[182  96  85  74] -> K_883
[ 91  90 116  75] -> K_791
[182  96  86  74] -> K_877
[105 111 124  96] -> K_782
[ 94 146 160 126] -> K_380
[183  74  85  85] -> K_668
order: [ 85  85  74 183]
K_668
order: [ 74 182  96  86]
K_877
again K_668: 
[85]
order: [ 74 182  96  85]
K_883
q: [182  96  86  74]
K_877

[131 170 117 147 151 120] : K_199
[150 106 150 106 154  99] : K_422
[137 122 141 120 143 115] : K_536
[131 170 117 147 151 128] : K_918
[137 130 147 121 150 114] : K_960
[106 150 154 100 106 150] : K_104
[102 122 184 104 117 143] : K_28
[120 137 116 141 143 122] : K_850
q: [120 137 116 141 143 122]
K_850
order: [115 120 122 137 141 143]
K_536
order: [ 99 150 106 150 106 154]
K_422
order: [120 143 115 137 122 141]
K_536

[138  94 138 177 125 122 145 157 141 125 127 158  78 138 123  90 164 110
  82 124 124 114 103 123 102 158  85 134 145 150 117  85 140 127  83  85
 127 124 145 126 110 127 120 143 131]  K_126
[117 100 134 161 116 114 145 133 142 126 130 168  76 129 116  87 129 121
  95 125 122 106 113 127 117 120 107 144 133 127 127 135 174 151 145 170
 124 153 108 117 155 127  98  85 143]  K_944
[121 147 135 116 117  85 122  88 168  79 120 119 158  87 134  99 147 127
 150 129 131 128 115 148  96 125 153 154 115 123 143 142 136 103 128  95
 144 138 142 108 126 130 123  82 138]  K_575
[138 129 103  85 142 119 116 108 121 123 135  79 126  82 136 154 168 127
 138  88 147  96 158 134 128 128 143 130 115 123  95 150  87 147 122 117
 120  99 154 148 142 144 125 131 114]  K_179
[113 115 128 141 126 123 145 116 149 135 143 163  93 132 105  77 110 123
 107 130 118 116 142 115 103 134  92 140 141 139 120 105 169 139 108 132
 119 143 133 118 140 127 103 107 137]  K_74
[138  96 135 168 134 130 147 150 147 131 136 154  88 143 116  82 158 108
  85 127 122 121 123 115 103 142  99 129 142 144 117  87 148 120  79  95
 115 128 154 123 125 128 119 138 126]  K_778
q: [138  96 135 168 134 130 147 150 147 131 136 154  88 143 116  82 158 108
  85 127 122 121 123 115 103 142  99 129 142 144 117  87 148 120  79  95
 115 128 154 123 125 128 119 138 126]
K_778
q: [113 115 128 141 126 123 145 116 149 135 143 163  93 132 105  77 110 123
 107 130 118 116 142 115 103 134  92 140 141 139 120 105 169 139 108 132
 119 143 133 118 140 127 103 107 137]
K_74
order: [ 79  82  85  87  88  95  96  99 103 108 115 115 116 117 119 120 121 122
 123 123 125 126 127 128 128 129 130 131 134 135 136 138 138 142 142 143
 144 147 147 148 150 154 154 158 168]
K_778
order: [ 78  82  83  85  85  85  90  94 102 103 110 110 114 117 120 122 123 123
 124 124 124 125 125 126 127 127 127 127 131 134 138 138 138 140 141 143
 145 145 145 150 157 158 158 164 177]
K_126
order: [126 138 119 128 125 123 154 128 115  95  79 120 148  87 117 144 142 129
  99 142 103 115 123 121 122 127  85 108 158  82 116 143  88 154 136 131
 147 150 147 130 134 168 135  96 138]
K_778

[ 92 131 127  90 123 122 105 108 138 140 130  95 125 142 107] -> K_908
[131 139 126 127 140 126 140 128 121 140 127 125 130 139 132] -> K_606
[ 94 154 173 134 189 175 167 173  67 140 169 175 147 185 185] -> K_246
[122 127  95 123 107 109 140  90 138 130 142  92 105 131 125] -> K_788
[131 139 126 127 140 126 140 128 121 140 145 125 130 139 132] -> K_315
[131 136  69 109  69  82 158  65 162 141 158  70  98 136 120] -> K_15
[151 116 149 129 126 134  87 157 136 119  82 150 151  90 100] -> K_997
[122 119 122 126 119 121 122 119 130 119 123 122 118 122 124] -> K_498
q: [122 127  95 123 107 109 140  90 138 130 142  92 105 131 125]
K_788
order: [150 151  90 100 151 116 149 129 126 134  87 157 136 119  82]
K_997
order: [140 130  95 125 142 107  92 131 127  90 123 122 105 108 138]
K_908
order: [131 125 122 127  95 123 107 109 140  90 138 130 142  92 105]
K_788

[137 159  81 132 119] : K_130
[125 143 159  66 137] : K_829
[131 150 159  87 120] : K_737
[137 159  81 118 132] : K_239
[129 129 148 107 154] : K_493
[154 147 129 107 153] : K_912
[101 147 114 115 104] : K_414
[108 156 104 132 125] : K_709
[151 155 123 120 151] : K_88
order: [132 137 118  81 159]
K_239
q: [151 155 123 120 151]
K_88
again K_88: 
[151]
order: [154 107 148 129 129]
K_493
again K_493: 
[129]
q: [125 143 159  66 137]
K_829

[131 134 125 131 133] = K_674
[113 139 126 113 113] = K_871
[117 137 129 117 119] = K_175
[134 120 105 120 152] = K_118
[121 134 146 118 141] = K_464
[120 105 134 120 120] = K_955
[140 113  91 139 126] = K_926
[131 140 137  72 128] = K_852
[130 124 129 136 133] = K_731
[117  99 133 138 122] = K_915
order: [152 120 105 134 120]
K_118
again K_118: 
[120]
again K_955: 
[120]
order: [113 113 126 139 113]
K_871
again K_871: 
[113]

[131 125 125 118 140 119 155 113 123 156 150 136 107 143 134 138 125 124
 112 136 141 132 131 123 102 124  96 121 182 163] = K_135
[124 150 155 163 118 121 113 112 125 143 107 123 136  96 118 141 123 182
 125 124 125 134 131 132 131 138 136 102 156 140] = K_917
[131 112 140 118 140 119 155 140 123 156 150 136 107 143 134 138 125 124
 112 136 141 132 131 123 102 124  96 121 182 140] = K_687
q: [131 112 140 118 140 119 155 140 123 156 150 136 107 143 134 138 125 124
 112 136 141 132 131 123 102 124  96 121 182 140]
K_687
q: [124 150 155 163 118 121 113 112 125 143 107 123 136  96 118 141 123 182
 125 124 125 134 131 132 131 138 136 102 156 140]
K_917
order: [ 96 102 107 112 113 118 119 121 123 123 124 124 125 125 125 131 131 132
 134 136 136 138 140 141 143 150 155 156 163 182]
K_135

[123 128 127 128 127 128 106] : K_83
[128 127 128 129 127 106 123] : K_566
[118 124 168 137 190 124 142] : K_26
q: [118 124 168 137 190 124 142]
K_26
order: [106 123 127 127 128 128 129]
K_566
q: [128 127 128 129 127 106 123]
K_566

[106 168 151 106] : K_136
[146 159 158 158] : K_860
[128 177  94 187] : K_319
[128 177  94 186] : K_901
[ 83  64 195  81] : K_556
[151 107 168  92] : K_725
[160 142 144 129] : K_596
order: [168 151 107  92]
K_725
again K_860: 
[158]
order: [ 94 128 186 177]
K_901
order: [107 168  92 151]
K_725
again K_136: 
[106]

